These are the activations of a small neural network, seen along a few directions. Each row is one input.
In each table, some parts of the input vary, and every possible input appears once, in random order.
Descriptions start from the smaller parts, as in this example, which fits no table here: one of 4 places along a line, together with either a single point or one of 9 places along a line or (one of 2 separate values, together with one of 8 places around a ring).
Shared parts are said once, and a part with two or three values counts as separate values.

Other details of the inputs shift rows strongly along two fixed directions, in all tables alike. That doesn't count.

Rows:
r1: [ 15   6 -34   5  27 -35   4  20  -8 -25  21  12 -24 -29]
r2: [-31  -4  24   8 -10 -33   1 -22   0  19   8  -9   5  -3]
r3: [-36 -19  22   3  -9 -28   6 -15   7  23   6 -11   0   4]
r4: [ -7   3 -24  23  35  -8  11  17 -21 -22   8   6 -15 -36]
r5: [ 61   2 -28 -24   2  16 -10  12  -4 -29  -4   6  11   4]
r6: [ -8   6 -20  14  26  -7  22  25  -8 -26  13  16 -19 -30]
r7: [ 24   3   3 -17 -19  36 -15  -6  12   9 -18   4  13  23]
r8: [ -8   3 -23  11  26 -11  19  16  -5 -17  -5  16 -25 -39]
r9: [-33   1  25  -2  -3 -31   4 -11   5  24  13 -15   9  -2]
r10: [-23 -14  -2   9   7 -17  10   6   1   3   0  -5 -10 -13]
r11: [ 19   1  21 -18 -27  35 -25 -21   2  20  -4 -12  23  44]
r12: [ 39  11 -27  -2   6  50  -5  10  -9 -20 -12   4   8  12]
r13: [ 15  -8  20 -18 -31  31 -16 -14  17  19 -17 -11  20  52]
r14: [-31  -1  29  -3  -9 -30   5  -8   4  23  16  -7   4   3]
r15: [ 39  13 -26  -1  -5  41  -7  14  -4 -24 -22  -1   5   7]
r16: [-30  -6  27   9 -11 -30  -4 -20   3  15  13  -2   3  -2]
r17: [ 13   8 -18   2  13  12  10  16  -4 -17 -12  16 -20 -17]
r18: [-31 -11  28   8  -1 -24  -7 -19  -5  21  21  -5   4  -3]
r19: [-32  -4  30   6 -15 -35  -4 -17  -1  20   9  -5   2   2]
r20: [ -5   5 -23  14  29 -11  16  19  -3 -17  -7  10 -23 -42]
r21: [ 17   8  21 -25 -30  28 -13 -16  15  24  -9 -17  29  48]
r22: [ 34  -3 -25  -4   0  49  -2  16   6 -23 -18  10   1  18]
Description of these inputs: either one of 2 separate values or (one of 4 places along a line, together with one of 5 separate values).
Question: Change only the choice among 5 separate values in r4. List by row number the other rows that result.
Answer: r9, r10, r15, r20
Question: List by row number the other inputs of the same sort as r1.
Answer: r5

Rows:
r23: [  7   5 -11   5   9  14   7  12  -3 -13  -6   8  -7  -9]
r24: [ -3  -3  12  -7 -15   3  -4 -10  10  13  -3  -7   8  17]
r25: [ -6   1   4   2   5 -17  -2  -2  -6   1  14  -2   4  -5]
r26: [  3   2  -3  -1   4 -14  -1  -2  -3  -4   7   3  -4 -11]
r27: [-21  -3  14   6  -3 -11  -1  -8  -2  13   5  -6   2   0]
r28: [-6 -7  6 -1 -4 -2  0 -5  2  4 -1 -2  1  4]
r29: [  8   2 -12   0   7  13   4   8   0  -9  -7   4  -4  -4]
r30: [ -1   1   6  -8 -10   5  -2  -5   7  10  -6  -4   6  13]
r31: [-10   0  12  -3  -4 -23  -7 -13   0  10   8  -5   6  -3]
r32: [ 18   3 -18  -3   9  -1   0  10  -4 -13  -2   6  -6 -10]
r33: [ -4   0  15  -9 -14   1  -4  -8   9  16  -5  -6   9  14]
r34: [ 3 -1 -4 -1  0  8  0  3  2 -2 -5  0 -1  1]
r35: [ 3 -2  3 -4 -8  7 -2 -2  6  1 -6 -1  4 11]
r36: [-20  -5  12   9  -2 -12   2  -9  -2  10   6  -5   0  -3]
r37: [ 11   1   6 -13  -9  -4 -10  -6   3   6   6  -6  10  16]
r38: [ -6  -2  -8  12  13  -2   8   8  -4 -10   2   8 -10 -15]
r39: [ -7  -3  -8  12  11  -3   7   9  -6 -12   1  10 -12 -15]
r40: [-10   0  -5  10  10  -4   7   8  -4  -7   3   6 -11 -15]
r41: [-13   0   2   9   6  -6   7   0  -5   0   2  -1  -5  -9]
r42: [ 21   6 -23   0  10  26   7  18  -2 -20 -12   9  -6  -7]
r43: [  2   2 -10   5  12 -13   4   8  -9 -10  14   7  -6 -16]
r44: [ 49  10 -23 -17  -6  33 -10  10   4 -17 -16   3   6  17]
r45: [-21  -7  16   7  -3 -14   0 -10  -2  10   5  -4   2   0]
r46: [ 15   2  12 -17 -25  26 -14 -11  14  14 -13 -11  16  34]
r47: [12  0 -1 -7 -1 -3 -6 -1 -1  1  6 -3  5  7]
r48: [-14   0   3   6   6  -8   6   0  -2   2   2   2  -6  -8]
r49: [ 1 -4  0 -2 -3  7 -1 -2  4  2 -3 -2  2  5]
r50: [-12   0   4   9   5  -6   7   0  -4   1   2   0  -4  -9]
Question: What do these inputs look like to the network?
Answer: one of 4 places along a line, together with either one of 2 separate values or one of 5 places along a line
Question: The inputs of r41 and r30 match in every part but the place on the line of 4. If r31 is changed in the same way as r41 into r30, which row does it become?
Answer: r44
Question: Change only the place on the line of 5 in r49. List by row number the other rows that result.
Answer: r28, r29, r34, r42
Question: Change only the choice among 2 separate values in r37. List by row number the other rows that result.
Answer: r44

Rows:
r51: [ 25  14 -28  -5   7  15 -14   1  -6 -25  -4  -7  13   1]
r52: [  5   2 -17  16  16  36  26  25   7 -32 -14  13 -14  -4]
r53: [ 10 -11 -14  -1   0  42  -4  12   6  -2 -31  11  -7  -6]
r54: [-19   2 -10  -6  19 -33  26   8   8 -11  14  16 -18 -27]
r55: [ -7   0  12   4   5 -34 -12  -8  -9  -7  31  11   7 -21]
r56: [ 35  -3  -4 -19 -26  16 -22  -9  21  14 -36 -19  14  25]
r57: [-31 -17  19  19  -2 -13   8 -12   4   9 -14   1 -11 -15]
r58: [ 32  -9  11 -15 -23  15 -19   2  -5   1   9 -17  22  39]
r59: [ 35   5 -26  -8  22   9  13  21 -21 -25   5  16  -2 -11]
r60: [ -8  -8  26   1 -18 -27 -30 -23  -3   5  25 -14  21  16]
r61: [  7   0   4  -4  -3  47 -11  -9   7  12 -12  -3   1  28]
r62: [ 38   0   5 -16 -14  23 -25  -9   3   6  16   9   4  27]
r63: [-23  32  16  10   2 -19   6   2  -8  13   8   5 -17 -15]
r64: [ 14  -3 -32  25   0  30  18  15  -9 -30 -27  18 -12 -17]
r65: [ 26   7  -3  -8 -13  12 -28 -11  -6  -5   0  -6  25  30]
r66: [ 38  12 -36  -8  23  11  18  26  -7 -19  -3   3  -2 -21]
r67: [ 13   8 -19  16  17  36   3   9 -10 -28 -11   4   2 -12]
r68: [-15  -4 -20  23  31 -36   8  15 -22 -15  23  11 -29 -27]
r69: [-38 -10   9  13  16  -4   2  -2  -3  21  10   3 -17 -12]
r70: [-11 -22   2  11  -9 -38  -8   0  -6  -5   5   2 -16 -15]
r71: [ 30   0 -36  16  19  13  -7  28 -16 -40  14  13 -25  -8]
r72: [-13 -12  11  -2   6 -38   4  -2 -16  11  17 -14   7   7]
r73: [ 31  11 -30 -13  24  11  17  18 -15 -23   0   9  -6 -15]
r74: [-32  -6  22  20   5  -6   3 -16  -2  16   6  -4  -9   0]
r75: [-29 -14  33  -3  -2  -2   0 -12  -7  30   2 -17  11   9]
r76: [ -9  -6  25 -26 -22 -25 -12 -34  11  29  -8  -4   6   6]
r77: [-18  28  27  -3  -6 -19  11   1 -12  20   3  -9   3  -4]
r78: [-26  -6   4  21  29 -14  24  13 -19 -10   4  -1 -12 -24]
r79: [ 35  12 -47   8  24  18   0  24   1 -21  -7  -2 -16 -10]
r80: [-10 -15  -9  11   7 -37   0   6 -10 -11  -4   8 -21 -22]
r81: [ -2   8  22 -11  -8 -28 -16 -26  13  30   9 -14  28  -3]
r82: [-39  -7  19   5   4  -4 -12 -16   0  23   7  -6  10  -8]
r83: [ 32   8 -13 -10   7  18 -12   3  -5 -10   7  18  -8   9]
r84: [-30  25  30  -7 -17 -18  11   1  15  21   0  -4  -6   7]
r85: [-29  -6  -5  27  27 -17  27  17 -24 -12   8   5 -14 -31]
r86: [ 11   3  -9 -16   1  -2  12  14  24   2   1   1   1  -2]
r87: [  7   1  -1  -3   3  44 -10  -7  -4  -9 -11  -7  14   2]
r88: [-39  -8  -4  29  15 -16  35  21   2 -20   5  12 -22 -29]
r89: [ 27  -3 -11 -21 -21  15 -17 -13   9   1 -29 -11   2  21]
r90: [ 27   3   0 -30 -18  22 -12 -13  -1   9  -9 -26  26  42]
r91: [-29 -15  18  24  -9 -13  13 -13   2  11 -12   5  -7 -15]
r92: [-38  -8  -2  25   1 -12  32  10   7  -6   9   7 -13 -16]
r93: [ 33  12  -6 -17 -18  20 -29 -12  13   9 -13 -27  35  26]
r94: [-21  22  27   1 -16 -21   0  -6   3  19 -17   0 -11 -15]
r95: [ -3  -4  -6   0  11 -36   9   4   8   6  -8   6 -17 -38]
r96: [ -2  -7   7 -17 -16  49  -4   1  25  16 -16  -3  13  37]
r97: [ -6 -13  29 -19 -23 -30 -17 -30   5  25  -6   8   7  11]
r98: [-25 -13  16  -7 -13 -31  -2  -1  11  11  10  -6   2  21]
r99: [ 27   6 -30  -8   0  17   9  25  23 -15 -11  -7   1  13]
r100: [ 9  2  1 14 -2 38  0 -5  0 -3 -9  3 -4 19]
r101: [ -3   6  16 -10  -2 -20 -11 -23  14  32  11  -8   6   5]
r102: [ -7   4  18  -3   6 -35 -11 -18  -5  10  22   8  18  -9]
r103: [ 29  -7  10 -28 -29  22 -13   3  20  -1   8   7  13  36]
r104: [ 11  -1 -29   4  30  41  12  33 -16 -17 -10   8  -9 -13]
r105: [-18 -19  26  -7 -27 -24 -11  -5  17  13  21 -13   6  29]
r106: [ 13  -8 -10   0  -1  42  -3   5   3  -6 -35  10  -3   2]
r107: [ 36 -11  -2 -15 -16  13 -16  -3  -1  -8  -9  16  -1   8]
r108: [ 31   4 -31 -10  13  16  16  31   3 -35   1  29 -12  -7]
r109: [ 25  12 -40   3  23  16  -1  10  -8 -27  -3   2 -19  -3]
r110: [-32  -4  13  22 -14  -5   2 -20  -1  19   9  -5  -2   9]
r111: [  9   0   6  -1 -28  38   0  -6  -3   9 -10 -12  26  34]
r112: [ 17   0  -3 -12  -4  -4  -1   2   4  15  -2 -26  17  15]
r113: [ 10   7  -3  12  -4  38  -5  -5  -5 -15 -10  -3  14   7]
r114: [-22  34  34  -3 -18 -18 -11 -13  -3  23   2 -11  13  -3]
r115: [-28  -7   9 -12 -11 -29   3  -6  18  12   6 -14   0  14]
r116: [ 17  12  14 -27 -16   3 -24 -30   8  12   1  -8  33  16]
r117: [-34   0  -9  39  11 -17  18  -1 -16 -13  16   7  -4 -36]
r118: [-10   5  -2  -2  16 -25   5 -11  -1   5  16   7 -18 -20]
r119: [  5  -9  -3   5  21 -29  17  18 -21 -15  31  13 -11 -31]
r120: [-41 -14  14   9   9  -6  20   7  13   4   2   2  -9  -7]
Question: What do these inputs look like to the network?
Answer: one of 5 separate values, together with either a single point or one of 5 places along a line or (one of 2 separate values, together with one of 4 places along a line)
Question: The inputs of r113 and r85 match in every part but the choice among 5 separate values. If r60 is changed in the same way as r113 into r85, which row does it become?
Answer: r58
Question: The inputs of r63 and r77 match in every part but the choice among 5 separate values. If r110 is changed in the same way as r63 into r77, which row does it become?
Answer: r111
Question: Change only the choice among 2 separate values in r62. List by row number the other rows that result.
Answer: r71
